A small network was shown many inputs. Here are its activations along a few directions, one row for each input.
In each table, some parts of the input vary, and every possible input appears once, in random order.
A made-up example of a description, with smaller parts first: ring(8) and (point or ring(9) or (values(2) and line(6))).
Shared parts are said once, and a part with two or three values counts as separate values.
(in the rows, 128 means zero)

Other details of the inputs shift rows strongly along two fixed directions, in all tables alike. That doesn't count.

Table:
x1: [119 120 131 137 130 125 125 137 136 132 124 134 131]
x2: [119 120 132 136 129 125 126 138 135 131 121 135 129]
x3: [132 133 124 121 130 125 131 123 128 131 129 124 128]
x4: [133 134 122 122 130 125 129 125 126 130 131 128 129]
x5: [117 122 138 139 129 128 126 129 135 127 124 134 135]
x6: [132 125 126 126 124 137 138 131 115 135 135 126 127]
x7: [133 130 118 124 129 126 127 125 125 129 131 129 129]
x8: [113 122 138 137 127 136 138 137 125 141 126 131 132]
x9: [136 129 126 126 132 127 132 128 129 127 131 123 125]
x10: [137 129 126 123 127 126 126 129 127 130 132 126 124]
x11: [136 128 127 123 131 126 131 127 129 129 130 122 125]
x12: [135 132 130 130 129 131 128 119 125 124 131 126 129]
x13: [132 129 120 123 132 127 133 124 127 127 127 125 128]
x14: [133 128 119 121 128 128 132 127 128 126 126 127 128]
x15: [150 135 119 117 126 140 141 122 105 130 141 116 123]
x16: [119 123 133 135 127 124 124 137 136 134 126 137 129]
x17: [118 122 134 136 132 127 128 136 136 132 120 133 129]
x18: [136 133 126 126 130 132 131 127 129 128 126 125 123]
x19: [118 119 140 133 124 125 126 131 135 128 125 135 134]
x20: [115 127 130 132 130 125 125 133 133 134 120 138 133]
x21: [136 129 125 125 131 131 132 128 129 126 126 124 123]
x22: [133 128 120 122 129 124 131 126 127 128 131 126 129]
x23: [133 133 124 119 129 124 128 125 126 131 130 127 129]
x24: [133 129 119 122 129 127 128 126 125 128 129 130 127]
x25: [114 127 132 133 131 123 129 132 136 135 123 134 133]
x26: [118 122 138 137 124 129 123 130 132 127 124 140 132]
x27: [114 123 131 131 131 122 130 133 137 133 123 133 134]
x28: [155 139 116 117 131 132 130 120 116 123 135 119 119]
x29: [135 127 133 124 127 128 130 121 127 124 131 123 129]
x30: [133 127 118 124 130 125 130 126 126 127 130 126 130]
x31: [114 123 130 131 130 126 130 134 137 131 118 134 132]
x32: [ 36 147 105 123 102 126  69 149  91  79 140  48  72]
x33: [117 126 141 137 127 127 126 128 135 129 125 135 133]
x34: [133 127 119 122 130 126 131 126 126 126 127 127 128]
x35: [117 127 141 136 125 127 124 130 133 129 126 138 134]
x36: [136 133 131 126 125 134 127 122 125 122 129 130 127]
x37: [136 129 129 126 124 129 126 122 125 123 135 129 128]
x38: [136 127 128 126 124 132 130 123 126 120 129 128 127]
x39: [136 127 129 127 125 128 129 123 126 122 133 126 129]
x40: [114 127 130 135 132 125 127 131 135 135 122 134 134]
x41: [132 122 125 126 125 136 141 131 116 133 134 123 128]
x42: [119 121 132 134 127 127 127 139 137 131 120 135 128]
x43: [153 138 122 119 129 135 132 111 116 118 136 118 123]
x44: [118 123 138 135 123 131 124 131 134 127 123 140 131]
x45: [119 121 133 135 128 123 127 138 137 132 125 134 130]
x46: [154 135 114 119 134 131 133 119 119 122 137 114 121]
x47: [118 126 142 134 124 126 123 130 133 131 125 137 134]
x48: [138 130 123 125 127 131 128 130 127 127 128 129 123]
x49: [136 128 131 124 123 128 126 122 125 125 134 128 128]
x50: [136 133 125 129 133 129 128 126 127 129 130 124 125]
x51: [119 127 134 135 128 129 125 138 135 133 120 137 128]
x52: [136 132 126 128 132 130 130 126 127 128 127 125 123]
x53: [132 134 122 122 130 130 132 124 128 128 125 126 127]
x54: [117 125 143 135 126 127 126 128 135 131 124 134 133]
x55: [154 138 119 115 131 129 132 118 120 126 137 113 120]
x56: [113 118 137 136 127 135 139 138 125 139 126 130 133]
x57: [132 129 123 119 131 124 132 124 128 129 129 123 129]
x58: [132 129 119 124 133 126 131 124 127 128 129 124 130]
x59: [135 128 130 126 127 133 131 122 127 120 128 126 127]
x60: [154 139 121 118 127 134 129 113 114 118 137 120 123]
x61: [135 128 131 127 128 129 131 121 127 122 133 125 129]
x62: [119 126 137 133 128 124 124 137 135 136 124 135 130]
x63: [118 122 137 138 125 128 122 130 133 128 126 139 134]
x64: [115 128 130 131 128 127 126 134 135 133 119 138 132]
x65: [117 121 139 137 128 129 127 129 134 126 122 135 133]
x66: [136 133 127 127 131 128 130 126 128 129 131 124 124]
x67: [136 133 129 129 127 131 125 121 123 124 132 129 130]
x68: [136 133 131 127 127 134 130 120 127 122 128 127 127]
x69: [119 127 135 135 129 125 124 137 135 135 125 136 130]
x70: [115 127 129 134 130 124 124 133 134 135 123 137 135]
x71: [154 132 119 118 126 133 132 114 116 115 137 118 123]
x72: [119 120 135 132 127 122 126 138 137 134 123 133 130]
x73: [137 129 122 128 129 128 126 128 126 128 132 128 125]
x74: [136 126 127 129 127 129 128 122 125 121 132 127 130]
x75: [137 129 123 126 129 129 127 129 126 128 129 129 123]
x76: [133 130 120 121 128 124 129 126 126 129 132 129 128]
x77: [114 127 131 133 131 125 128 131 135 134 119 135 132]
x78: [115 123 131 128 127 121 125 134 135 136 124 137 133]
x79: [133 127 121 119 128 123 131 126 127 129 130 124 129]
x80: [119 127 133 138 130 126 123 136 134 134 124 136 131]
Each input here is: ring(5) and (point or (values(3) and line(5))).
Changing only the ring(5) part turns x76 into x4. The same change can be made to x16. Which row results?
> x69
Changing only the ring(5) part turns x8 into x56. The same change can be made to x43. Which row results?
> x65
Which other rows does x51 become when the ring(5) part takes its other values? List them by row number.
> x18, x21, x42, x48
Which other rows does x65 become when the values(3) part takes its other values? List them by row number.
> x13, x17
Which other rows does x75 become when the values(3) part takes its other values? List them by row number.
> x24, x26
Which other rows does x33 become when the ring(5) part takes its other values? List them by row number.
> x35, x37, x39, x61

Table:
x81: [ 91 104 139 149 143 126 148 166 155 172 102 153 141]
x82: [203 164  91  97 132 128 106 102 104  92 151  90  89]
x83: [ 95 104 125 138 136 114 145 154 150 172 109 174 160]
x84: [191 152  91  90 131 111 117  97 117 107 144 123 125]
x85: [185 114 159 144 137 152 173 126 137 161 126 168 153]
x86: [175 141 118 108 109 145 117  93  91  93 161 109 119]
x87: [ 49 124 147 159 112 142 103 180 116 131 121 102  99]
x88: [171 104 148 132 142 144 190 119 137 165 124 159 163]
x89: [182 103 141 140 137 126 150 143 164 186 112 230 172]
x90: [182 156  68  79 114 128 114 113  77 109 166  96 101]
x91: [185 111 183 161 146 136 162 111 176 159 105 210 174]
x92: [212 145  86  84 157 117 164  85 126 130 132 111 136]
x93: [ 29 125 124 136  89 121  76 168  98 114 137 107 107]
x94: [160  97 161 133 136 126 172 103 161 168 119 216 205]
x95: [201 146  96 106 125 140 125 125 101 129 151 123 102]
x96: [ 53 127 159 156 127 134 112 139 133 101 112  93 108]
x97: [202 150  85  95 143 147 156 121  94 127 147  85  93]
x98: [ 45 128 117 137 109 101  72 167 135 118 121 125 112]
x99: [ 59 134 147 160 126 114  73 163 146 109 110 108  94]
x100: [152 128 123 115 149 116 156  98 152 134 114 132 151]
x101: [125 100 167 147 119 125 139 121 152 147 118 202 185]
x102: [134 105 183 167 137 146 156 133 161 154 107 178 165]
x103: [ 74 148 111 107 107 120  89 102  95  77 151  71 108]
x104: [221 151 101  88 132 119 137  74 124 107 146 137 140]
x105: [191 163  93  92 120 128 103  84 103  78 156  89  98]
x106: [ 89 100 150 151 133 135 157 163 144 170 107 152 147]
x107: [ 52 122 169 168 107 139  89 151 122 103 127 107 108]
x108: [ 41 117 163 161 120 142 114 150 124 106 117  92 111]
x109: [208 148 117 106 116 153 130  87  88  94 164 103 112]
x110: [ 63 129 160 158 108 130  80 136 130  95 123 116 109]
x111: [ 79 100 156 148 126 124 145 126 146 142 115 162 174]
x112: [143 109 155 160 139 131 139 164 161 178 107 194 144]
x113: [ 91 107 155 145 135 116 146 115 158 140 107 169 174]
x114: [117 113 150 159 140 134 138 170 157 171 104 167 135]
x115: [117 109 147 140 147 106 152 116 180 152  98 184 179]
x116: [ 25 133 142 141  96 115  66 133 115  81 131  99 113]
x117: [ 25 121 138 140  85 123  75 154  96 100 143 100 110]
x118: [ 27 132 125 142 132 111  89 158 136 103 109  66  92]
x119: [120 118 147 158 146 123 132 166 173 162  98 165 134]
x120: [ 87 109 128 140 145 106 140 155 167 165  97 155 151]
x121: [186 155  71  86 145 130 146 113 104 114 147  66  92]
x122: [ 40 136 127 143 109 107  50 156 130  91 121  99  92]
x123: [197 167 105 103 139 140 129  92 112  89 145  70  92]
x124: [112  99 165 155 110 133 125 144 139 150 123 187 157]
x125: [ 94  99 141 140 131 127 160 151 141 176 108 162 161]
x126: [174 145  90  79 111 137 138  89  70 107 176  89 120]
x127: [225 145 117 101 126 139 138  71 112 105 152 139 136]
x128: [ 81 152  90 100 120 103  79 122 108  88 142  71  98]
x129: [ 99 115 166 159 149 123 139 139 178 137  90 149 139]
x130: [201 164 102 100 126 133 110  88 107  82 153  88  93]
x131: [113  93 153 143 129 126 168 131 146 169 117 187 182]
x132: [189 111 156 141 124 145 154 123 133 155 133 186 154]
x133: [ 78 144  82  99 109 118  89 141  87 109 153  76  93]
x134: [159 129 132 123 153 125 159 105 157 131 113 128 141]
x135: [178 146  71  87 141 115 146 109 114 128 144 109 124]
x136: [143 133 122 114 130 147 151 102 101 106 145  79 120]
x137: [ 88 141 147 151 123 123  86 137 140  97 120 101  96]
x138: [193 152 128 117 137 149 144  90 113 103 142  99 115]
x139: [158 147  97 111 144 131 136 135 120 120 131  86  91]
x140: [205 164  85 101 133 133 118 119 102 107 154  85  80]
x141: [ 17 124 118 128  96 119  84 163  98 119 139  95 109]
x142: [163  98 131 130 155 121 187 137 166 200 101 202 183]
x143: [188 150  93  96 130 156 156 119  76 117 155  71  90]
x144: [164 104 139 123 138 135 187 112 133 168 125 164 174]
x145: [ 85 120 152 159 113 139 108 171 122 141 124 133 110]
x146: [ 33 129 134 134 116 101  82 133 144 104 118 112 126]
x147: [190 111 146 147 147 120 148 144 182 179 104 222 162]
x148: [147 124 134 119 142 127 163  91 137 132 121 134 158]
x149: [159 118 109 110 131 131 169 122 116 159 135 153 156]
x150: [205 147  90  91 110 146 129 110  77 118 166 114 108]
x151: [ 40 127 137 152  93 136  72 177 100 112 134  98  85]
x152: [153 129 108 111 150 106 146 110 147 138 119 145 152]
x153: [ 60 131 138 149 140 117 102 158 146 113 103  92  98]
x154: [ 40 125 156 162  97 140  81 166 102 104 137  86  87]
x155: [ 88 107 168 157 141 128 149 127 163 139 100 148 156]
x156: [181 148  75  81 134 113 132 108 114 127 150 118 124]
x157: [163 148  90 105 121 121 100 128 114 112 145 115 101]
x158: [ 42 114 158 159 115 142 118 164 116 120 121  94 105]
x159: [172 145  96  88 127 143 155  78  81  99 159  67 122]
x160: [187 116 159 151 165 123 163 132 191 173  91 201 166]
What is each input in this table made of?
> ring(8) and ring(10)
Changing only the ring(10) part turns x153 into x118. The same change can be made to x143. Which row results?
> x106
Changing only the ring(10) part turns x86 into x102. The same change can be made to x122. Which row results?
> x160
Changing only the ring(10) part turns x130 into x123. The same change can be made to x110. Which row results?
> x138
Which other rows does x145 become when the ring(8) part takes its other values? List them by row number.
> x91, x99, x107, x112, x137, x140, x154
Which other rows does x114 become when the ring(10) part takes its other values? List them by row number.
> x81, x83, x89, x90, x95, x97, x112, x133, x142

Table:
x161: [118 120 119 127 130 117 127 145 138 141 121 138 130]
x162: [123 124 143 139 130 126 121 125 144 119 118 137 131]
x163: [248 134 118 102 140 133 163  85 132 133 142 164 150]
x164: [129 147  94 107 130 123 117 127 106 112 142  79  98]
x165: [123 128 144 140 130 124 118 125 142 123 122 137 132]
x166: [118 120 144 141 127 136 136 135 127 136 127 131 132]
x167: [122 133 144 138 127 126 116 125 139 126 122 142 132]
x168: [123 128 140 139 126 125 115 126 139 122 123 144 133]
x169: [119 114 141 137 119 135 132 138 124 135 129 137 132]
x170: [116 122 122 129 138 120 134 141 142 138 115 131 129]
x171: [129 147  90 106 126 125 114 129 102 112 142  85  99]
x172: [118 120 140 140 123 138 133 136 123 136 128 138 133]
x173: [131 138 114 117 119 143 126 121  95 102 146  78 100]
x174: [101 118 129 121 125 118 136 113 131 129 127 136 155]
x175: [117 125 144 139 124 138 134 135 124 139 127 136 132]
x176: [115 130 123 128 135 120 128 141 138 146 118 136 129]
What is each input in this table made of?
> point or (values(3) and line(5))
Which other rows does x171 become when the values(3) part takes its other values? List them by row number.
> x168, x172
Which other rows does x170 become when the values(3) part takes its other values? List them by row number.
> x162, x173

Table:
x177: [128 124 133 136 132 135 136 134 132 131 122 129 127]
x178: [187 148  97 103 130 136 130 108 105 112 145 109 110]
x179: [123 128 129 131 126 133 131 130 123 136 127 138 133]
x180: [124 132 125 129 129 126 123 128 131 133 123 140 133]
x181: [129 124 134 133 125 133 131 138 128 135 128 134 126]
x182: [123 127 134 130 129 126 133 130 128 140 131 130 134]
x183: [125 123 126 126 126 122 126 129 135 128 126 137 134]
x184: [122 128 134 129 131 130 135 128 128 137 125 130 133]
x185: [123 133 127 130 135 125 130 125 137 130 120 133 133]
x186: [130 123 136 134 129 129 131 137 130 137 130 130 127]
x187: [126 122 128 127 129 117 126 129 136 130 128 133 134]
x188: [ 37 141 139 142  97 134  69 138  95  73 143  59  83]
x189: [124 119 127 130 124 132 132 131 124 131 127 137 135]
x190: [122 120 129 131 130 131 139 128 131 128 124 130 134]
x191: [131 127 132 132 131 121 123 135 138 133 127 132 127]
x192: [187 147 102 101 134 132 135 106 110 113 144 101 109]
x193: [129 124 131 135 126 136 129 137 125 134 126 137 127]
x194: [173 152 116 108 121 136 117  92 102  90 153  95 109]
x195: [129 123 136 134 130 132 134 135 131 134 124 129 126]
x196: [129 128 129 134 135 127 128 132 139 127 119 132 126]
x197: [125 132 128 127 129 123 125 128 134 134 126 137 132]
x198: [125 131 130 128 132 119 125 128 135 136 128 133 133]
x199: [124 131 130 127 133 122 127 126 136 133 122 132 132]
x200: [124 123 125 129 132 123 131 126 138 125 121 132 134]
x201: [124 118 132 129 126 125 134 131 129 134 132 130 135]
x202: [131 128 130 131 128 125 123 135 136 131 125 137 126]
x203: [125 122 128 126 131 121 129 127 137 128 122 132 134]
x204: [123 129 132 129 126 131 132 131 126 138 129 135 133]
x205: [121 129 131 132 133 132 137 127 130 134 123 130 133]
x206: [125 123 123 128 126 124 124 129 132 127 124 140 134]
x207: [124 119 130 128 123 129 134 132 127 132 129 134 134]
x208: [123 118 132 128 128 128 136 129 129 132 126 129 134]
Changing only one part turns x191 into x186. The same change can be made to x192. Which row results?
> x195
What is each input in this table made of?
> values(2) and (point or (values(3) and line(5)))
Which other rows does x180 become when the values(2) part takes its other values? List them by row number.
> x179
Start at x200 and move only the line(5) part, one step at a time. The first step leads to x203. Which rows follow, in order?
> x187, x183, x206
Which other rows does x181 become when the values(2) part takes its other values? List them by row number.
> x202
